Each row below holds a small network's activations on one input, seen along a few directions.
In each table, some parts of the input vary, and every possible input appears once, in random order.
Descriptions start from the smaller parts, as in this example, which fits no table here: one of 4 places along a line, together with either a single point or one of 9 places around a ring or (one of 3 separate values, together with one of 8 places around a ring).
Shared parts are said once, and a part with two or three values counts as separate values.
(in the rows, 128 means zero)

Rows:
r1: [165 122 239  96 119 103 149  44 100 140 129 133 106  93 116]
r2: [155 122 182 203  53 154  83 178 130 140 169 100 103 145  38]
r3: [159 121  33  90 142  92 161 123 134 180 107 103 187 104 145]
r4: [ 80 160  83  81 227 132 156  87 139 106  97 184 129 158 204]
r5: [ 39 135  55 151 180 150 133 176 176  65 125 165 124 185 173]
r6: [129 154  12 180 129 153 121 193 177 182 142 114 144 167  75]
r7: [109 129 252 104 151 132 119  72  93  64 124 171  87 136 166]
r8: [149 127   7 147 112 125 129 173 135 177 112 102 164 120 138]
r9: [139 154  69  72 198 106 185  59 144 182 100 145 149 113 155]
r10: [173 106 181 158  42 132  91 163  92 134 138  85 122  90 100]
r11: [ 56 108 218 154 115 161  86 154 121  27 155 147  80 150 119]
r12: [183  99 206 101  69  96 123 114  94 138 137  87 141  75 106]
Q: What is each input in this table made of?
A: one of 2 separate values, together with one of 6 places around a ring
Q: Change only the choice among 2 separate values in r4. List by row number the other rows that result.
A: r7
Q: Change only the place on the ring of 6 in r8. List by row number the other rows that result.
A: r3, r4, r5, r6, r9

Rows:
r13: [156 106 184 106  98 115 116 107  84 118 121 118 132  94 133]
r14: [129 150  73 164 143 145 124 155 151 151 130 137 132 170 117]
r15: [114 120  50 136 119 131 120 177 148 135 135 112 152 132 109]
r16: [128 116 183 150  88 135 118 136 120 108 133 120 103 109 120]
r17: [121 131  61 152 127 131 140 155 150 148 119 117 138 130 141]
r18: [155 136 210 109 126 117 140  87 121 141 135 121 115 110 111]
r19: [ 54 137 140  79 222 129 153  75 131  58 106 188 114 154 209]
r20: [146 155  80 106 166 118 163 102 155 182 121 125 144 127 125]
r21: [136 132 194 163 101 143 103 136 122 111 147 143  97 154  99]
r22: [120 102 177 137  84 135  94 154 112  98 153 105 119 115  92]
r23: [149 123  56 105 135 110 138 125 116 158 108 121 162 114 153]
Q: What is each input in this table made of?
A: either a single point or (one of 2 separate values, together with one of 5 places along a line)
Q: Change only the place on the line of 5 in r18. List by row number the other rows that result.
A: r13, r16, r21, r22

Rows:
r24: [ 89 137 151 132 175 147 138 111 147  84 131 168 113 162 139]
r25: [105 135 205 123 142 128 125  94 118  95 133 160  90 148 139]
r26: [ 91 129  74 115 162 138 135 135 139 113 118 137 137 126 158]
r27: [114 120 109 152 114 142 101 174 124 103 128 125 132 151 124]
r28: [139 105 216  99 108 121 121  92  92 110 133 107 120  77 125]
r29: [126 105 160 145  84 128  94 149 104 107 144 117 118 125 114]
r30: [137 136 107 185 104 148 110 173 148 137 142 119 116 161 100]
r31: [120 154  86  78 199 107 178  77 150 157 108 146 142 134 163]
r32: [ 96 123 129 138 133 137 122 148 132  82 123 148 120 145 157]
r33: [166 144  40 131 131 116 155 135 157 202 122 100 155 123 107]
r34: [110 112 182 129 105 127 114 127 109  85 128 143 107 120 141]
r35: [151 125 159 176  75 139 103 153 124 140 147 114 103 138  83]
r36: [139 130 242  93 137 115 137  66 110 117 135 134 105 107 126]
r37: [112 124  55 130 133 131 121 164 142 131 132 122 151 131 134]
r38: [151 130  39 103 139 108 142 134 124 171 103 109 168 118 142]
r39: [170 106 195 117  77 118 103 123  82 131 132  98 132  92 105]
r40: [104 150  93 118 190 137 147 101 144 119 115 175 127 157 164]
r41: [131 145  59 165 124 141 128 169 159 169 133 121 144 143 104]
r42: [184 121 196 145  69 126 118 124 114 161 152  89 119  96  70]
r43: [125 130  63  84 162 105 167 110 141 147 103 129 159 106 164]
Q: The inputs of r34 and r35 match in every part but one. If r28 is changed in the same way as r34 into r35, which row does it become?
A: r42
Q: What is each input in this table made of?
A: one of 4 places along a line, together with one of 5 places along a line
Q: A walk changes only the place on the line of 5. It starts at r38 and steps to r37. List the rest of the walk in order.
A: r27, r29, r39
Q: A walk changes only the place on the line of 4. It starts at r31 and steps to r43. List the rest of the walk in order.
A: r38, r33
